These are the activations of a small neural network, seen along a few directions. Each row is one input.
In each table, some parts of the input vary, and every possible input appears once, in random order.
A made-up example of a description, with smaller parts first: one of 3 separate values, together with either a single point or one of 9 places around a ring or (one of 6 places along a line, together with one of 8 places around a ring).
Shared parts are said once, and a part with two or three values counts as separate values.
In the rows, 128 means zero.

Other details of the inputs vary at random and push rows far along three fixed directions, the same in every table; ignore that.

Table:
x1: [ 98 116 118  94  26  91 161  86 130 200 126 122 119 152]
x2: [ 92 101 163 148 144  78  88 176  96  81 106 107 141 157]
x3: [ 86 111 163 129 172 101  79 148  94  82  73 103 150 178]
x4: [177 166 135 182 178 128 132 102 167 173 135 116 175  57]
x5: [ 97  97 164 149 144  75  89 174 101  76 100 110 136 155]
x6: [102  89 165 154 161  80  92 153  98  81 142 118 146 170]
x7: [189 170 139 165 190  96 145  96 138 168 138 127 135  37]
x8: [137 114  93  78 132 226 170 172 141  82 147 156 101 117]
x9: [ 91 126 118  75  52 111 154  53 128 209  91 118 126 172]
x10: [102 140 119  86  48  88 145  81 112 196 143 124  95 159]
x11: [108  92 151 178 145 103  73 151 124  73 112 119 156 176]
x12: [ 96  94 164 149 162  86  92 151  99  84 146 111 146 170]
x13: [116 141 113 103  24  98 132  86 141 194 111 134 111 168]
x14: [184 175 137 164 190  99 143  98 134 173 143 126 140  39]
x15: [168 155 138 167 179 113 153 106 152 172 133 105 166  33]
x16: [133 112  87  87 130 231 165 161 138  78 143 156  95 115]
x17: [112 116 122  94  43  85 157  71 124 189 146 135 103 164]
x18: [148 127  87  94 129 238 150 166 158  87 149 165 112 140]
x19: [144 134  88  82 142 220 153 153 120  78 158 164  71 125]
x20: [143 118  89  87 143 225 161 146 129  77 169 165  85 129]
x21: [178 182 133 174 175 124 123 108 157 171 124 117 161  52]
x22: [111 146 113 102  24 102 131  87 137 200 116 132 116 169]
x23: [184 164 134 188 178 121 133 102 168 174 130 124 178  54]
x24: [ 88 105 161 143 145  85  89 174  98  83 111  99 141 156]
x25: [135 130  86  83 130 226 157 169 130  77 133 156  81 111]
x26: [108 107 151 170 142  98  63 159 115  71 101 119 142 173]
Description of these inputs: one of 2 separate values, together with either a single point or (one of 3 separate values, together with one of 4 places along a line).
Changing only the choice among 2 separate values turns x9 into x3. The same change can be made to x18. Which row results? -> x13
Which other rows does x23 become when the choice among 2 separate values takes its other values? List them by row number. -> x22

Table:
x27: [131 147  95  75  91 164 172  99 127 165 135 153  82 113]
x28: [157 155 121 123 152 151 147 100 135 157 108 127 143  81]
x29: [164 134 110 143 197 202 136 160 152  87 139 146 144  89]
x30: [136 117 135 147 160 119 112 159 113  86 130 128 127 120]
x31: [150 157 146 175 140  71 118  94 144 184 117 112 167  93]
x32: [143 153 105 112  80 140 156 104 153 173 120 139 121 109]
x33: [124 134 148 137 146  74 134 100 120 159 121 101 146  93]
x34: [ 61  82 124  80  14  96 110 130  97 117 127 125  82 231]
x35: [ 66  73 176 135 119  64  73 175  81  73 130 113 134 220]
x36: [ 90 107 153 118 109  58 112 104  92 135 109 112 132 158]
x37: [ 60  76 128  86  23  95 128 120 100 124 138 135  97 237]
x38: [155 162 118 144 139 147 128 109 153 156 136 128 139  90]
x39: [120 134  95  89  62 163 144 129 138 135 122 147 104 156]
x40: [150 134 143 173 140  73 135  87 132 163 135 119 148  93]
x41: [143 135 131 146 213 181 122 183 137  71 121 118 147  94]
x42: [137 146  97  91  89 154 159 108 127 159 157 145  99 129]
x43: [145 141  98 121  90 145 153  88 153 178 131 139 129 116]
x44: [150 133 130 143 209 181 112 176 122  57 159 133 126 103]
x45: [149 120 111  91 199 218 135 188 130  38 154 156  97 135]
x46: [105 113 132 133 156 157 101 172 113  72 106 127 126 161]
x47: [156 139 119 139 139 145 147 108 156 163 130 132 147  90]
x48: [107  91 140 137 146 143 105 161 112  57 148 128 121 166]
x49: [134 130 140 160 152 127  98 147 139  98 114 120 144 115]
x50: [ 91 104 185 191 155   6  71 124  89 122  96  88 151 149]
x51: [116 119 129 133 147 150  96 170 120  76 129 134 138 168]
x52: [151 148 149 167 130  79 126 103 147 174 106 113 159  85]
x53: [106 127 102  70  83 178 155 126 132 140 121 128 112 152]
x54: [155 141 112 119 132 146 154 131 135 137 140 141 112  88]
x55: [124 108 176 178 160  45  95 142 110 117 115 106 154 117]
x56: [129 121 110 125 120 171 125 127 146 117 135 136 126 135]
x57: [139 155 108 104  96 155 156  91 140 178 111 141 112 112]
x58: [129 105 153 155 170 113 121 147 121  98 141 126 143 123]
x59: [127 129 107  92 124 176 146 153 120 107 160 150 101 142]
x60: [143 147 138 135 101  78 131  73 148 195 106 117 138 129]
x61: [151 155 149 168 141  80 122  98 146 188 119 113 166  89]
x62: [114 136  97  72  85 161 173 121 128 153 142 130  89 127]
What do these inputs look like to the network? -> one of 2 separate values, together with either a single point or one of 5 places around a ring or (one of 3 separate values, together with one of 4 places along a line)
Changing only the choice among 2 separate values turns x39 into x30. The same change can be made to x29. Which row results? -> x37
Which other rows does x39 become when the choice among 3 separate values takes its other values? List them by row number. -> x43, x51
Which other rows does x38 become when the choice among 3 separate values takes its other values? List them by row number. -> x49, x56
